A small network was shown many inputs. Here are its activations along a few directions, one row for each input.
Each table varies a few parts of the input and shows all the possible inputs, shuffled.
A made-up example of a description, with smaller parts first: one of 8 places around a ring, together with either a single point or one of 11 places around a ring or (one of 3 separate values, together with one of 4 places along a line).
Shared parts are said once, and a part with two or three values counts as separate values.
(in the rows, 128 means zero)

Other details of the inputs vary at random and push rows far along two fixed directions, the same in every table; ignore that.

A family of inputs:
r1: [131 132 112  85 159 135 137 119 135 127 142 105]
r2: [129 138 122  94 151 126 130 122 133 123 127 113]
r3: [138 120 131 146 150 108 117 147 139 120 135 118]
r4: [144 137 112 153 137 133  93 174 140 126 151 105]
r5: [113 156 122 100 153 117 112 117 127 123 162 146]
r6: [133 124 127 139 141 112 129 141 132 118 125 125]
r7: [125 139 130  79 117 137 148 107 116 142 126 133]
r8: [128 118 141 150 103 135 122 134 123 123 131 128]
r9: [133  96 134 201 108 123 124 120 132 119 119 138]
r10: [130 123 118 147 131 132 124 120 132 120 124 118]
r11: [127 127 141 117 115 125 138 122 123 143 125 139]
r12: [147 130 124 153 137 130 108 168 134 118 160 102]
r13: [134 120 129 139 136 119 126 129 130 115 128 122]
r14: [127 123 112 123 119 132 137 104 123 135 115 135]
r15: [134 130 136 137 127 130 112 147 129 123 134 123]
r16: [116 118 131 115 124 121 150 100 119 140 106 146]
r17: [136 126 120 149 146 110 124 156 140 113 133 117]
r18: [140 151 114  96 155 139 115 157 135 127 160  91]
r19: [115  95 146 183  92 131 138  95 120 115  98 152]
r20: [132 102 136 200 128 103 120 156 140 113 126 130]
r21: [119 146 133  80 119 142 143 107 119 145 112 140]
r22: [115 132 120  84 126 155 151  78 118 132 104 136]
r23: [134 112 149 185  99 117 120 143 124 125 124 144]
r24: [128 128 140 131 117 128 125 131 122 129 129 128]
r25: [137 124 127 133 146 116 121 137 133 114 136 115]
r26: [132 124 129 140 142 127 116 134 134 113 122 121]
r27: [111 100 146 177  93 119 140 101 116 127  89 163]
r28: [119 127 126 122 133 127 132 119 123 129 105 138]
r29: [120  97 157 169  78 127 140 104 116 135 111 162]
r30: [134 123 121 151 145 129 115 141 137 109 137 107]
r31: [143 124 135 143 137 118 112 162 137 125 154 110]
r32: [114  93 156 170  66 139 152  88 111 138 105 167]
r33: [131 126 119 121 113 134 131 126 127 147 136 129]
r34: [116 119 148 153  91 134 137 119 118 135 102 160]
r35: [122 140 114  79 106 147 150  95 113 154 121 138]
r36: [119 126 129  78 131 132 157  86 123 139 112 137]
r37: [135 160 112  74 164 123 118 164 134 137 153  96]
r38: [120 140 118  90 143 127 146 116 130 129 116 125]
r39: [134 134 123 142 123 144 115 141 130 129 136 117]
r40: [128 133 133 117 116 125 139 134 122 137 127 136]
r41: [125 118 132 132 132 115 141 123 131 128 117 136]
r42: [136 139 123 106 149 117 122 160 134 139 151 109]
r43: [121 138 128  86 137 126 144 101 124 134 109 132]
r44: [128 130 125 123 104 144 141 109 116 141 127 134]
r45: [136 125 128 130 127 136 126 140 130 132 149 115]
r46: [145 145  99 100 171 128 118 145 139 122 153  89]
r47: [115  98 144 176  93 117 145 101 114 128  92 166]
r48: [130 126 123 131 145 136 119 130 133 113 126 115]
r49: [126 131 138 119 115 132 131 125 123 132 127 130]
r50: [139 131 128 132 130 131 121 150 128 124 149 112]
r51: [125 116 128 124 134 129 139 110 129 126 125 125]
r52: [130 141 118  84 161 130 123 127 133 121 128 111]
r53: [132 134 129 143 134 124 109 165 131 127 134 121]
r54: [117 133 128  81 130 132 149  87 120 132 108 133]
r55: [113 145 135 140 137 124  98 119 127 114 146 162]
r56: [121 116 137 114 122 125 148  92 122 132 112 141]
r57: [139 130 126 135 150 111 119 145 134 118 133 115]
r58: [141 127 106 153 147 128  99 152 142 116 134 110]
r59: [128 126 111 132 127 130 124 118 131 128 120 125]
r60: [135 133 129 130 133 120 128 160 138 135 145 119]
r61: [125 105 144 199  90 144 118 132 124 119 121 144]
r62: [122 129 129 122 134 120 136 123 129 125 112 133]
r63: [130 144 125  76 140 127 141 138 131 145 140 122]
r64: [126 135 131 136 120 133 126 148 132 130 124 132]
r65: [124 129 133 116 111 126 140 123 116 143 121 142]
r66: [137 136 132 130 134 133 110 154 133 123 140 116]
r67: [131 127 126 124 115 139 136 122 125 143 137 125]
r68: [135 145 124  80 141 129 129 136 125 134 146 111]
r69: [135 130 130 145 131 138 110 155 133 119 142 115]
r70: [126 120 126 124 130 131 139 110 124 120 122 125]
r71: [131 147 119  83 162 128 126 127 133 127 123 114]
r72: [132 131 125 142 114 139 122 132 127 132 135 121]
r73: [126 135 129 117 115 128 143 135 124 138 128 134]
r74: [130 132 124 133 149 122 119 146 136 117 121 123]
r75: [115 143 136  75 109 138 153  94 114 149 109 144]
r76: [111 138 121  79 128 141 158  90 123 136  95 145]
r77: [104 135 137 125 133 114 116 104 126 129 150 163]
r78: [116 145 132 149 149 111  91 137 133 112 162 145]
r79: [142 129 112 160 154 130 100 155 143 111 139 101]
r80: [128 154 122  77 143 129 133 144 130 139 137 116]
r81: [114  92 144 177  79 138 153  75 111 123  93 164]
r82: [151 114 126 232 118 115  80 196 145 114 154 110]
r83: [133 137 129 143 129 121 119 165 138 126 139 119]
r84: [122 126 109  88 126 136 148  88 125 145 116 135]
Description of these inputs: one of 4 places along a line, together with either a single point or (one of 2 separate values, together with one of 10 places along a line).
- The inputs of r14 and r84 match in every part but the place on the line of 4. If r6 is changed in the same way as r14 into r84, which row does it become? => r41
- The inputs of r30 and r1 match in every part but the place on the line of 4. If r24 is changed in the same way as r30 into r1, which row does it become? => r29
- Which other rows does r28 become when the choice among 2 separate values takes its other values? List them by row number. => r53
- A walk changes only the place on the line of 4. It starts at r20 and steps to r17. List the rest of the walk in order. => r38, r76
- Which other rows does r36 become when the place on the line of 4 takes its other values? List them by row number. => r2, r13, r26
- Which other rows does r67 become when the choice among 2 separate values takes its other values? List them by row number. => r9

A family of inputs:
r85: [136 132 121 105 161 103 139 140 142 128 151 105]
r86: [122 130 112 161 113 136 116 131 135 132 118 143]
r87: [131 131 115 168 113 137 105 130 123 122 116 131]
r88: [111 131 149 111 139 136 132 120 124 102 113 135]
r89: [136 104 121 176 117 123 120 145 139 124 151 118]
r90: [119 132 141 162 117 150 110 123 126 113 119 132]
r91: [140 143 116 110 174 118  95 161 142 107 125  98]
r92: [117 122 141  91 105 167 160  78 110 124 126 132]
r93: [139 136 108 107 144 126 128 137 138 135 173 104]
r94: [114  93 134 167  86 126 166  89 118 141  79 160]
r95: [129  96 123 190  84 139 139 111 124 135 111 140]
r96: [115 131 115  99 127 133 154 101 125 139  85 154]
r97: [126 125 128  76 135 137 134  95 114 149 164 126]
r98: [108 116 137 183  86 128 125 102 123 129 122 177]
r99: [103 128 124 100 125 121 154  95 122 135  97 160]
r100: [144 133 103  98 161 123 144 142 140 134 123 101]
r101: [125 143 134  87 174 104 109 134 129 124 149 133]
r102: [130 146 101 109 167 115 122 155 145 128 121 115]
r103: [116 131 145 113 141 135 128 120 130 114 102 128]
r104: [150 135 124 120 179  89 119 162 143 121 173  98]
r105: [118 148 118  95 162 106 127 132 136 126 137 128]
r106: [126 146 109  87 153 126 131 124 121 127 102 121]
r107: [115 119 154  91 120 144 165  85 115 118 105 133]
r108: [114 144 122  93 109 156 129  80 117 132  99 144]
r109: [122 161 116  87 143 125 120 114 128 135 159 141]
r110: [134 121 105 119 115 143 145 115 134 146 127 122]
r111: [106 113 130 183  88 133 128 107 122 130 114 169]
r112: [149 108 127 180 120 133 100 147 136 113 139 100]
r113: [150 118 152 171  79 131 118 188 124 146 149 121]
r114: [122  97 161 183 101 133 144 105 119 114  91 136]
r115: [131 120 110 105 104 151 150  88 110 145 111 123]
r116: [132 136 119  89 132 128 141 104 123 146 165 122]
r117: [135 131 162 175 101 109 113 201 128 132 124 139]
r118: [106 144 139 100 116 164 134  93 115 116 121 145]
r119: [137 103 131 179 134 102 128 153 141 117 131 121]
r120: [133 120 143 180 142  88 104 154 140 111 144 148]
r121: [133 125 135 122 121 156 133 113 127 124 132 106]
r122: [144 114 161 172  97 106 127 199 124 137 130 119]
r123: [137 131 111  84 145 127 148 115 121 135 107 105]
r124: [119 153 126  84 146 131 108 111 122 135 161 142]
r125: [142  95 157 186 140  93 109 148 133 115 151 130]
r126: [116 142 105 104 113 151 140  98 125 143 105 151]
r127: [155 129 119 116 174 115 106 165 145 111 138  75]
r128: [146 174 129 116 134 132  87 219 137 141 173 101]
- The inputs of r118 and r88 match in every part but one. If r109 is changed in the same way as r118 into r88, which row does it become? => r120
- What do these inputs look like to the network? => one of 4 separate values, together with either a single point or one of 10 places along a line
- List by row number the other rows that have the choice among 4 separate values in common with r85. => r94, r100, r104, r107, r114, r119, r122, r123, r125, r127
- Which other rows does r117 become when the choice among 4 separate values takes its other values? List them by row number. => r113, r122, r128
- Which other rows does r126 become when the choice among 4 separate values takes its other values? List them by row number. => r95, r96, r100
